These are the activations of a small neural network, seen along a few directions. Each row is one input.
In each table, some parts of the input vary, and every possible input appears once, in random order.
A made-up example of a description, with smaller parts first: line(4) and (point or ring(11) or (values(3) and ring(5))).
Shared parts are said once, and a part with two or three values counts as separate values.
(in the rows, 128 means zero)

Table:
row 1: [135 173 167  92 158 115 181 133 128 144 132  91 160 150 104 129]
row 2: [108 151 129 103 154  72 104  92 121 134 147 102 156 140 115 105]
row 3: [126  76  90  94 125 142 141 140 153  79 107 171 137  93 133 151]
row 4: [139 113 139 158  87 136  98  83 126 125 135 190 123 127 138  90]
row 5: [147  70  95 144 159 144 135 106 155  73  99 166 140  98 163 142]
row 6: [118 187 146 140 153 231  96 154  29 195 183  88 120 162 128 113]
row 7: [136  98 116 183 133 139 104  89 153 108 108 197 126 113 136 128]
row 8: [120 117 112  88 111 121 161 193 144 134  84 113 124 124 113 158]
row 9: [119 165 118 125 172 197  76 140  25 172 205 131 141 156 141  96]
row 10: [157  96 121 174 137 167 169 135 153  85  77 130 124 103 154 167]
row 11: [126 150 140 150 106  92 122 136 137 155 149  63  80 132 113 113]
row 12: [122 142 146  71 177  92 150 109 125 124 150 132 176 145 120 108]
row 13: [144 138 168 185  63 163 125 107 128 141 116 155 106 134 128 108]
row 14: [114 180 150 126 134  96 132 113 127 154 130  59 140 148 100 125]
row 15: [114  89  94  67 134 100 126 165 146 113 108 151 143 121 124 136]
row 16: [131 138 150 176  71 122 120 126 129 158 145 110 104 126 131 117]
row 17: [111 121 107  59 164  87 127 134 140 104 133 129 143 141 135 143]
row 18: [132 100 112 120 102 164 176 170 149  97  83 136 119  97 122 175]
row 19: [120 155 126  80 144 107 158 160 142 122 112  89 126 144 124 164]
row 20: [144 124 147 211 111 165 133 116 152 120  85 161 109 117 126 150]
row 21: [128 109 125 149  95  96  92 101 124 143 162 148 121 120 142 100]
row 22: [125 121 118 125 128  67  91 114 130 137 166 104  99 125 126  97]
- Changing only one part turns row 10 into row 5. The same change can be made to row 11. Which row results? => row 22
- Describe the family of inputs behind these rows. => values(2) and (point or ring(10))
- Change only the values(2) part in row 18. List by row number the other rows that result. => row 3

Table:
row 23: [108 172 144  86 140  95 108 116 100 161 166  99 146 158 108  99]
row 24: [133  89  97 104 143 171 163 161 140  86  83 154 147 105 142 172]
row 25: [143 106 127 146 120 149 176 145 168  96  69 132 124 105 125 167]
row 26: [151  76 121 234  77 173 100  91 157 102  88 214  97  96 151 130]
row 27: [114 161 134 109 125 108 110 148  99 170 162  79 117 149 116 111]
row 28: [131  87 106 116 104 106 150 144 175  91  92 141 113 101 130 155]
row 29: [131  92 119  98 121  83 154 125 177  94  97 162 143 113 126 138]
row 30: [133  86 108 101 142  65 142 108 183  79 105 147 138 111 139 136]
row 31: [142 155 162 216  92 183  72  84  67 178 192 140 102 139 142  71]
row 32: [125 186 160 134 135 153 138 144  93 169 147  75 126 157 116 130]
row 33: [118 166 128  94 174 178 123 163  67 158 162 105 138 155 125 129]
row 34: [109 160 130  96 163  71 100 105 110 152 174  87 145 148 115  99]
- Describe the family of inputs behind these rows. => values(2) and (point or line(5))
- Changing only the values(2) part turns row 26 into row 31. The same change can be made to row 30. Which row results? => row 34
- Change only the values(2) part in row 25. List by row number the other rows that result. => row 32

Table:
row 35: [143 144 149 190 129 189 141 127 116 139 110 126 124 126 124 138]
row 36: [106 159 136  77 141  73 130 126 134 142 131  96 151 148 102 124]
row 37: [123 139 136 164  94 119  76 107 106 162 171 128  96 133 123  88]
row 38: [120 140 128  96 166  85 112  89 122 121 163 117 152 139 130 104]
row 39: [129 134 129  81 157 134 165 165 131 122 119 123 136 138 123 149]
row 40: [120 143 125  88 132  95 159 166 140 133 121  62 122 131 116 150]
row 41: [150  30  96 156  89  89 156 105 233  41  43 210 120  71 146 162]
row 42: [130 126 114 143 135 197 125 153 107 123 111 145 118 129 143 156]
row 43: [140 150 161 180  90 162 116 104 104 153 150 131 114 137 136 104]
row 44: [123 110 104  96 141 171 142 163 106 119 122 135 147 116 131 144]
row 45: [124 133 131 137 135  95  86 104 110 154 168 134 129 142 134  89]
- Describe the family of inputs behind these rows. => point or ring(10)
